These are the activations of a small neural network, seen along a few directions. Each row is one input.
Each table varies a few parts of the input and shows all the possible inputs, shuffled.
A made-up example of a description, with smaller parts first: one of 2 separate values, together with either a single point or one of 9 places around a ring or (one of 5 places around a ring, together with one of 6 places along a line).
Shared parts are said once, and a part with two or three values counts as separate values.
(in the rows, 128 means zero)

Other details of the inputs shift rows strongly along two fixed directions, in all tables alike. That doesn't count.

A family of inputs:
R1: [ 22 154 142  88 160  88 158 139 150  65 106]
R2: [ 88 134 107 111 151 121 133 139 138 104  97]
R3: [101 137 127 131 150 105 133 134 153 105 109]
R4: [ 93 148 141 110 135 104 136 124 119  95 126]
R5: [127 124 102 124 116 147 134 134 112 141 123]
R6: [ 24 160 133  91 149  93 156 153 153  65  98]
R7: [105 152 114 121 153  98 121 153 118 105  94]
R8: [ 97 136 112 126 139 114 121 133 152 106 106]
R9: [188 142 127 160 116 121  87 107 118 142 131]
R10: [ 49 117 123  93 125 143 209 152 117 123 134]
R11: [119 117 122 143  97 146 180 137 127 168 163]
R12: [163 152 110 147 122 111  73 129 108 143 108]
R13: [167 120 108 145  88 156 115 120 104 178 147]
R14: [182  90 122 160  89 182 150  96 141 177 162]
R15: [166 143 123 152 125 119  70 102 140 126 117]
R16: [145 150 118 143 179  90  85 135 139 105  83]
R17: [ 92  97 107 112  90 183 179 116 147 145 150]
R18: [ 98 162 123 122 141  90 116 154 114 109  99]
R19: [118 129 112 144 111 136 131 130 149 144 133]
R20: [140 153 180 110 160  84  97 155 112  90 111]
R21: [155 114 133 151  92 160 143 102 141 156 157]
R22: [177 101 109 146 112 170 123 105 126 163 139]
R23: [ 88 104 105 100 114 169 166 124 131 128 128]
R24: [119 127 126 138 112 133 159 143 111 162 141]
R25: [172 128 126 160 123 120 109 110 119 162 149]
R26: [203 105 162 140 147 134 114 137 134 141 139]
R27: [172 143 129 145 150 108  88 117 106 123 110]
R28: [100 144 118 119 122 122 106 119 143 105 115]
R29: [ 89  92 162  81  88 176 196 152 105 135 178]
R30: [203 132 104 175 151 118  77 128 138 155 103]
R31: [ 72 178 126 110 160  66 107 154 132  70  87]
R32: [ 77 151 117 108 129 110 133 148 113 114 108]
R33: [178 167 110 154 140  89  33 117 123 113  98]
R34: [ 86 181 125 113 161  71  67 132 147  56  74]
R35: [ 86 126 124 113 162 121 153 132 137 110 111]
R36: [132 117 105 147  89 151 154 134 127 173 156]
R37: [135 133 176 108 165  95 114 144 149  80 116]
R38: [ 87 115 126 102 134 138 178 129 109 130 140]
R39: [146 132 132 134 105 141 127 118 101 149 138]
R40: [153  89 119 135 102 188 172 109 126 166 153]
R41: [141 110 117 137 112 154 125 103 142 138 134]
R42: [137 114 116 135  84 161 147 112 118 159 160]
R43: [168  91 148 118 127 159 123 133 131 130 151]
R44: [162 105 154 123 100 148 127 137 121 140 171]
R45: [124 125 107 135 119 135 117 121 147 125 117]
R46: [140 101 135 141 115 157 159 103 143 148 151]
R47: [143 118 102 135 126 147 120 125 132 140 115]
R48: [148 124 138 137 107 141 140 119  98 161 149]
R49: [ 37 115 142  93 117 142 207 126 144 113 154]
R50: [ 98 150 128 105 127 115 111 125 103 104 110]
R51: [140 131 114 123 127 134 111 118 106 127 116]
R52: [ 85 131 128 120 156 106 140 123 152 102 113]
R53: [134 131 106 121 124 136 112 126 109 129 114]
R54: [194 144 127 168 139 101  67 113 103 164 126]
R55: [160 143 127 132 139 120  98 119 107 115 106]
R56: [143 117 124 136 155 127 126 115 132 133 122]
R57: [192 134 171 142 137 103  96 140 127 130 139]
R58: [139 116 179 119 129 127 142 142 146 121 154]
R59: [125 127 160  98 153 108  95 139 147  68 119]
R60: [105 135 106 117 134 123 135 144 117 124 109]
R61: [201 120 155 147 124 125  67 126 144 128 145]
R62: [138 130 108 141  98 139 125 127 124 152 141]
R63: [117 113 124 134 108 146 169 131 108 175 156]
R64: [146  95 166 113 118 158 180 147 113 148 163]
R65: [ 58 108 135  83 138 152 201 124 129 102 133]
R66: [134 114 137 144 107 149 152 106 141 150 159]
R67: [107  99 119 123 116 157 192 133 111 169 156]
R68: [181 157 125 176 154  81  60 124 153 132 105]
R69: [182 130 110 176 137 117  88 124 153 153 114]
R70: [ 89 181 136 115 180  51  83 136 128  66  86]
R71: [ 48 102 136  94 127 147 207 120 148 114 146]
R72: [189 111 148 127 128 140  94 135 110 132 143]
Each input here is: one of 6 places around a ring, together with either one of 2 separate values or one of 10 places around a ring.
- The inputs of R15 and R22 match in every part but the place on the ring of 6. If R28 is changed in the same way as R15 into R22, which row does it become? => R23
- The inputs of R18 and R6 match in every part but the place on the ring of 6. If R63 is changed in the same way as R18 into R6, which row does it become? => R1
- Change only the choice among 2 separate values in R57. List by row number the other rows that result. => R44
- Change only the place on the ring of 6 in R60. List by row number the other rows that result. => R2, R8, R19, R32, R36
- Which other rows agree with R45 in the place on the ring of 6? List them by row number. => R3, R8, R14, R17, R37, R41, R46, R52, R59, R69, R71
- Start at R49 and move only the place on the ring of 6, one step at a time. The first step leads to R71. Which rows follow, in order? => R56, R38, R54, R25

A family of inputs:
R73: [185 147 153 135 175  79  48 137 121 100 106]
R74: [ 49 140 116  86 124 131 156 138 124  88 113]
R75: [165 166 111 146 147  88  47 133 112 113  86]
R76: [213 101 157 162  91 154 120 124 127 183 180]
R77: [ 50 142 125 101 140 111 174 143 126  98 117]
R78: [163 153 122 148 160  90  50 107 138 102  91]
R79: [205 106 111 183  90 162 133 109 108 220 168]
R80: [ 85  62 122 120  68 217 249 115 149 187 197]
R81: [164 159 111 145 153  92  50 111 132 101  90]
R82: [203  93 106 184  97 167 138 121 140 211 160]
R83: [ 53 128 133  96 143 125 167 139 157  88 115]
R84: [ 49 146 126  86 128 119 162 144 106 101 115]
R85: [ 79 123 172  71 146 129 170 142 123  73 126]
- Describe the family of inputs behind these rows. => either one of 3 separate values or one of 10 places around a ring
- Which other rows belong to the same alternative as R85? List them by row number. => R73, R76

A family of inputs:
R86: [149 121 112 143  90 155 131 121 108 168 149]
R87: [191 154 141 157 162  77  53 132 129 117 105]
R88: [177 119 124 154 116 138 124 131 111 173 147]
R89: [ 76 163 119 102 144  94 117 148 110  85  92]
R90: [180 139 110 167 155 107  61 103 144 129 100]
R91: [165 118  99 158 106 149 117 124 128 172 134]
R92: [206 129 103 177 107 137  74 105 129 170 134]
R93: [ 42 133 148  84 133 121 169 135 146  78 125]
R94: [129 154 139 120 155  94  94 129 112 101 105]
R95: [120 148 153 110 162  89 108 133 125  88 110]
R96: [188 122 160 117 147 119  68 134 123 101 124]
R97: [129 123 167  96 145 126 127 136 136  87 125]
R98: [136 120 117 145 115 144 121 108 154 138 133]
R99: [171 106 103 160  91 167 147 123 106 197 156]
R100: [ 91 166 109 114 167  83  93 134 128  76  76]
R101: [155 127 143 142 139 116 123 132 125 136 134]
R102: [116 113 106 128 110 155 154 115 123 147 135]
R103: [190 154 135 155 136  98  57 123 118 128 115]
R104: [101  89 131 124  96 174 206 135 142 164 170]
R105: [103  98 130 115  87 172 202 143 114 169 172]
R106: [ 78 100 139 104 117 161 201 126 139 135 154]
R107: [ 85 115 152  97 108 141 182 136 129 118 158]
R108: [ 33 148 125  75 139 115 163 139 106  79 105]
R109: [171  91 102 171 100 175 151 110 144 193 158]
R110: [ 57 117 140  98 134 136 193 140 143 107 135]
R111: [ 88 158 121 117 168  85  95 134 154  72  80]
- Describe the family of inputs behind these rows. => either one of 2 separate values or (one of 4 places along a line, together with one of 6 places around a ring)
- Change only the place on the line of 4 in R99. List by row number the other rows that result. => R86, R89, R108

A family of inputs:
R112: [114 114 114 126  96 151 145 132 124 158 149]
R113: [102  98 152 100 100 162 199 129 137 139 162]
R114: [123 152 155 109 163  85  92 125 136  82 107]
R115: [ 88 122 103 121 118 146 159 119 139 124 138]
R116: [119 117 116 135 123 138 146 120 145 135 138]
R117: [112 110 146 106 127 130 154 133 132 111 147]
R118: [ 80 106 114 120  95 167 192 123 121 160 148]
R119: [120 156 146 122 157  89  95 148 133  94 100]
R120: [100  99 144 114 107 152 178 137 147 144 162]
R121: [159 121 118 136 107 140 120 129 106 146 139]
R122: [143 103 121 112 170 144 112 126 135 116  98]
R123: [ 75 137 138 100 132 119 133 141 146  84 116]
R124: [117 129 144 132 147 107 126 123 149 115 123]
R125: [158 146 142 148 158  90  85 124 150 108 100]
R126: [126 139 129 129 124 121 122 147 117 139 125]
R127: [ 68 145 128 108 146 108 147 140 115 107 107]
R128: [ 88 111 151  98 115 153 191 132 116 140 159]
R129: [107 117 145 107 128 134 160 140 112 120 147]
R130: [123 138 112 135 143 109 128 134 118 137 123]
R131: [101 100 146  99 111 151 190 137 132 122 159]
R132: [117 140 133 124 138 110  96 129 144 103 115]
R133: [ 79 138 123 105 121 132 135 137 137  98 122]
R134: [ 91 134 154  95 132 130 163 139 118 109 132]
R135: [183 109 110 168  92 164 105 114 133 182 158]
R136: [125 115 129 134 133 125 151 127 150 137 143]
R137: [131 127 128 120 123 132 139 139  98 142 141]
R138: [155 149 123 133 146 102  64 117 120  97 107]
R139: [ 78 105 118 114 105 163 200 128 146 128 150]
R140: [160 144 129 154 145 107  84 114 146 117 101]
R141: [ 95 122 127 104 107 153 150 114 123 121 142]
R142: [130 147 126 119 122 120 110 127 112 120 111]
R143: [127 138 130 132 152  99 123 133 152 102 113]
R144: [142 154 117 149 149 102  69 110 137 111  95]
R145: [ 65 135 134 107 142 117 142 123 145  87 111]
R146: [144 107 121 111 167 146 117 131 137 111  93]
R147: [129 139 142 132 143 107 107 141 130 123 124]
R148: [226 127 119 172 120 130  82 126 100 174 138]
R149: [225 105 121 173  87 171 126 116 100 219 167]
R150: [ 82 142 129  94 126 120 134 129 111 104 118]
R151: [202 100 129 159  92 167 120 104 131 176 161]
R152: [142 145 118 138 126 112  89 137 126 128 110]
R153: [161 146 122 137 139 100  72 126 108 118 109]
R154: [118 135 103 135 130 118 125 125 126 136 121]
R155: [208 103 116 179  93 160 113 128 113 217 165]
R156: [133 128 123 122 120 136 117 124 120 111 131]
R157: [154 155 129 149 166  87  90 135 133 110 100]
R158: [119 124 102 135 114 149 147 122 139 135 135]
R159: [197 135 140 154 141 113  87 130 115 135 127]
R160: [ 76 138 143 111 145 117 163 141 132 103 114]
R161: [121 129 126 116 106 153 138 117 123 129 135]
R162: [ 95 122 127 121 138 127 168 135 132 128 139]
R163: [138 108 132 125 112 147 139 121 125 133 150]
R164: [193 103 136 164 104 148 119 128 148 177 159]
R165: [123 140 112 138 125 121 120 125 126 130 105]
R166: [119 157 125 131 152  95 110 135 118 112  92]
R167: [107  91 136 133 102 172 203 126 129 175 166]
R168: [147 158 104 146 149  92  81 129 129 113  91]
R169: [ 87 131 139  91 136 118 136 133 128  71 120]
R170: [143 158 117 149 147 104  73 115 138 105  89]
R171: [126 147 111 133 145 104 124 139 121 121 106]
R172: [128 141 137 119 131 118 121 131 101 137 128]
R173: [191 106 131 154 103 154 108 100 128 167 155]
- Describe the family of inputs behind these rows. => one of 2 separate values, together with either a single point or (one of 5 places along a line, together with one of 6 places around a ring)
- The inputs of R153 and R121 match in every part but the choice among 2 separate values. If R112 is changed in the same way as R153 into R121, which row does it become? => R152
- The inputs of R125 and R124 match in every part but the choice among 2 separate values. If R161 is changed in the same way as R125 into R124, which row does it become? => R141
- Change only the choice among 2 separate values in R173. List by row number the other rows that result. => R151
- Start at R167 and move only the place on the ring of 6, one step at a time. The first step leads to R124. Which rows follow, in order? => R145, R144, R118, R127
- Change only the place on the ring of 6 in R169. List by row number the other rows that result. => R121, R131, R148, R156, R159
